A small network was shown many inputs. Here are its activations along a few directions, one row for each input.
Each table varies a few parts of the input and shows all the possible inputs, shuffled.
A made-up example of a description, with smaller parts first: one of 4 places along a line, together with either a single point or one of 9 places around a ring or (one of 2 separate values, together with one of 5 places around a ring).
Shared parts are said once, and a part with two or three values counts as separate values.
(in the rows, 128 means zero)

Rows:
r1: [149 117 139 134 117 134 127 121 137 123 158 138 113 115 129 109]
r2: [118 108 113 115 119 145 116 133 121 127 133 147 125 108 130 118]
r3: [ 92 179 107 193 152  67 157 157 129 177  93  92 156 224  94 215]
r4: [106 111 122 115 127 135 127 137 127 114 128 145 117 107 130 113]
r5: [149 118 164 120 125 123 147 107 134 113 134 122 117 112 131 113]
r6: [129 104  98 109 139 149 129 128 106 122 146 154 127 104 143 116]
r7: [129 135 149 105 126 143 106 118 136 113 103 109 134 115 138 114]
r8: [113 123 136  99 120 153 102 130 124 123  93 122 146 107 132 118]
r9: [105 111 137 107 122 134 121 136 127 120 110 144 129 108 126 120]
r10: [157 119 122 133 130 134 135 118 132 117 169 145 111 112 138 105]
r11: [145 124 148 131 124 118 147 113 141 108 150 126 102 114 128 105]
r12: [117 107 126 109 113 146 107 132 123 133 116 144 139 109 127 124]
r13: [ 87 189  90 207 154  58 161 164 132 173 107  94 142 232  91 213]
r14: [148 116 152 129 110 134 118 120 140 130 140 135 126 116 127 115]
r15: [150 107 112 116 131 147 134 121 111 125 162 152 120 109 144 112]
r16: [119 108 108 110 146 139 142 130 113 108 142 151 117 102 145 111]
r17: [144 123 140 107 105 160  95 121 123 140 115 123 148 114 133 119]
r18: [ 93 199 102 191 148  75 136 158 129 182  75  73 170 231  93 217]
r19: [131 127 120 120 147 124 142 121 131  99 150 140 102 113 144 107]
r20: [122 124 138 120 134 123 135 123 137 103 139 133 103 116 134 110]
r21: [156 128 161 112 122 143 123 104 133 116 117 101 134 111 138 110]
r22: [ 97 190  74 203 169  59 172 161 122 168 119 101 140 227  99 210]
r23: [149 135 149 124 103 146  93 120 143 133 122 117 139 118 126 111]
r24: [121 123 151 114 128 124 126 123 139 110 121 130 117 116 132 116]
r25: [143 104 130 117 118 147 127 122 116 130 151 145 122 111 135 117]
r26: [154 127 131 130 137 119 154 111 135 102 161 133 100 111 138 101]
r27: [137 111 141 116 106 141 114 126 126 137 132 144 131 115 127 121]
r28: [123 120 126  99 113 162  90 128 117 136  99 124 155 108 131 123]
The inputs of r7 and r19 match in every part but one. If r8 is changed in the same way as r7 into r19, which row does it become?
> r16
What is each input in this table made of?
> one of 4 places along a line, together with either a single point or one of 6 places around a ring
Start at r10 and move only the place on the line of 4, one step at a time. The first step leads to r1. Which rows follow, in order?
> r14, r23

Rows:
r29: [143 120 144  93 112 164  97 111 124 123 100 111 150  97 139 108]
r30: [133 118 171 102 109 142 110 113 141 110 114 120 121 102 130 102]
r31: [169 128 153 115 128 135 136 102 138 103 150 122 111 103 145  94]
r32: [115 102 128 105 127 135 134 129 128 106 127 147 118  88 132 101]
r33: [ 98 212 113 212 154  54 153 158 141 180  81  62 162 245  85 221]
r34: [163 113 122 126 121 143 126 116 131 117 176 151 107 102 141  97]
r35: [152  98 133 122 107 142 129 121 130 127 158 152 120  97 131 102]
r36: [ 68 193  71 206 172  50 171 172 126 171  93  93 148 241  95 227]
r37: [149 113 169 110 117 141 130 105 133 110 133 118 114 105 135 105]
r38: [129 102 144 112 102 148 102 130 135 126 137 156 122 100 128 105]
r39: [126  97 136 106 139 133 148 120 122 103 144 153 110  97 142 109]
r40: [110 107 117  85 133 165 107 130 106 115 112 141 135  98 148 115]
r41: [141 114 113 115 148 136 149 114 120  94 164 145  97  99 148  96]
r42: [135 105 129  95 109 169  84 130 119 138 121 155 150 101 142 116]
r43: [ 89 198  77 217 141  63 144 170 127 197 108  94 154 244  80 220]
The inputs of r38 and r30 match in every part but one. If r34 is changed in the same way as r38 into r30, which row does it become?
> r31
What is each input in this table made of?
> one of 3 separate values, together with either a single point or one of 4 places along a line
List by row number the other rows that have the choice among 3 separate values in common with r41.
> r32, r36, r39, r40

Rows:
r44: [ 58 113  82 141 128 112 125 176 109 163 111 167 139 159 106 177]
r45: [137 107 109 127 185 102 207 112 116  72 195 157  65 109 159 103]
r46: [102 169 174 128 124 112 106 129 150 134  45  66 163 155 109 153]
r47: [140 190  87 236 160  38 202 144 142 164 168 101 114 228  94 191]
r48: [213  75 168 121 112 137 169  82 148  78 238 174  58  53 151  40]
r49: [128 121 184  74 130 155 115 102 124 102  75  93 143 101 148 115]
r50: [135 207 165 185 109  86 109 133 151 192  57  42 185 225  84 205]
r51: [158  45 135  61  70 212  69 117 113 121 171 202 119  31 151  57]
r52: [202 103 229  48  69 212  48  70 154  90 112 105 137  32 158  35]
r53: [ 77  75  70  71 142 176 109 150  81 119 121 185 134  86 155 123]
r54: [ 77 175  33 165 131 131  79 184 107 198  79 119 193 195 103 199]
r55: [110 156  99 179 176  62 198 138 141 103 163 127  85 162 120 139]
What is each input in this table made of?
> one of 3 separate values, together with one of 4 places along a line
The inputs of r45 and r47 match in every part but the place on the line of 4. If r53 is changed in the same way as r45 into r47, which row does it become?
> r54
Start at r50 and move only the place on the line of 4, one step at a time. The first step leads to r46. Which rows follow, in order?
> r49, r52

Rows:
r56: [145 125 140 108 130 142 123 112 127 111 132 123 122 109 143 109]
r57: [ 86 188 100 193 145  70 143 162 131 179  83  87 160 226  91 214]
r58: [119 118 142 113 127 132 122 128 131 119 120 135 125 116 131 121]
r59: [ 89 185  81 196 155  68 153 164 127 172 107 102 147 221  95 206]
r60: [126 115 142 120 112 136 120 128 130 128 125 132 127 115 122 119]
r61: [126 118 135 102 122 151 110 122 123 120 113 125 135 107 137 115]
r62: [120 117 123 122 138 126 136 130 126 115 141 145 114 118 135 120]
r63: [154 122 143 126 116 135 123 115 137 123 145 130 121 114 133 110]
r64: [138 114 118 124 120 138 121 128 128 126 150 151 120 111 132 112]
r65: [153 122 141 116 121 145 120 114 128 123 137 127 128 112 138 111]
r66: [144 123 147 129 121 126 135 117 134 121 142 127 116 121 128 116]
r67: [105 193 106 198 151  65 155 151 136 169 101  82 147 223  96 203]
r68: [135 116 136 108 115 152 105 124 123 132 121 133 140 111 134 119]
r69: [140 122 141 116 134 130 138 115 129 111 133 126 120 112 138 113]
r70: [136 125 147 124 134 124 138 117 135 111 136 126 114 120 135 117]
r71: [137 113 116 116 123 150 119 127 119 126 141 143 129 107 137 112]
r72: [128 117 115 111 133 146 125 125 119 116 134 136 124 108 141 113]
r73: [124 111 117 113 135 137 135 128 120 113 137 145 119 103 136 110]
r74: [122 112 137 105 124 142 121 125 125 117 116 134 131 102 133 112]
r75: [135 116 138 118 110 142 109 125 133 132 128 137 132 114 128 117]
r76: [127 114 122 129 123 131 135 130 126 125 146 142 116 116 126 117]
What is each input in this table made of?
> one of 3 separate values, together with either a single point or one of 6 places around a ring
The inputs of r66 and r60 match in every part but the choice among 3 separate values. If r70 is changed in the same way as r66 into r60, which row does it become?
> r58
Which other rows does r65 become when the choice among 3 separate values takes its other values? List them by row number.
> r68, r71
List by row number the other rows that have the choice among 3 separate values in common with r73.
> r59, r62, r64, r71, r72, r76
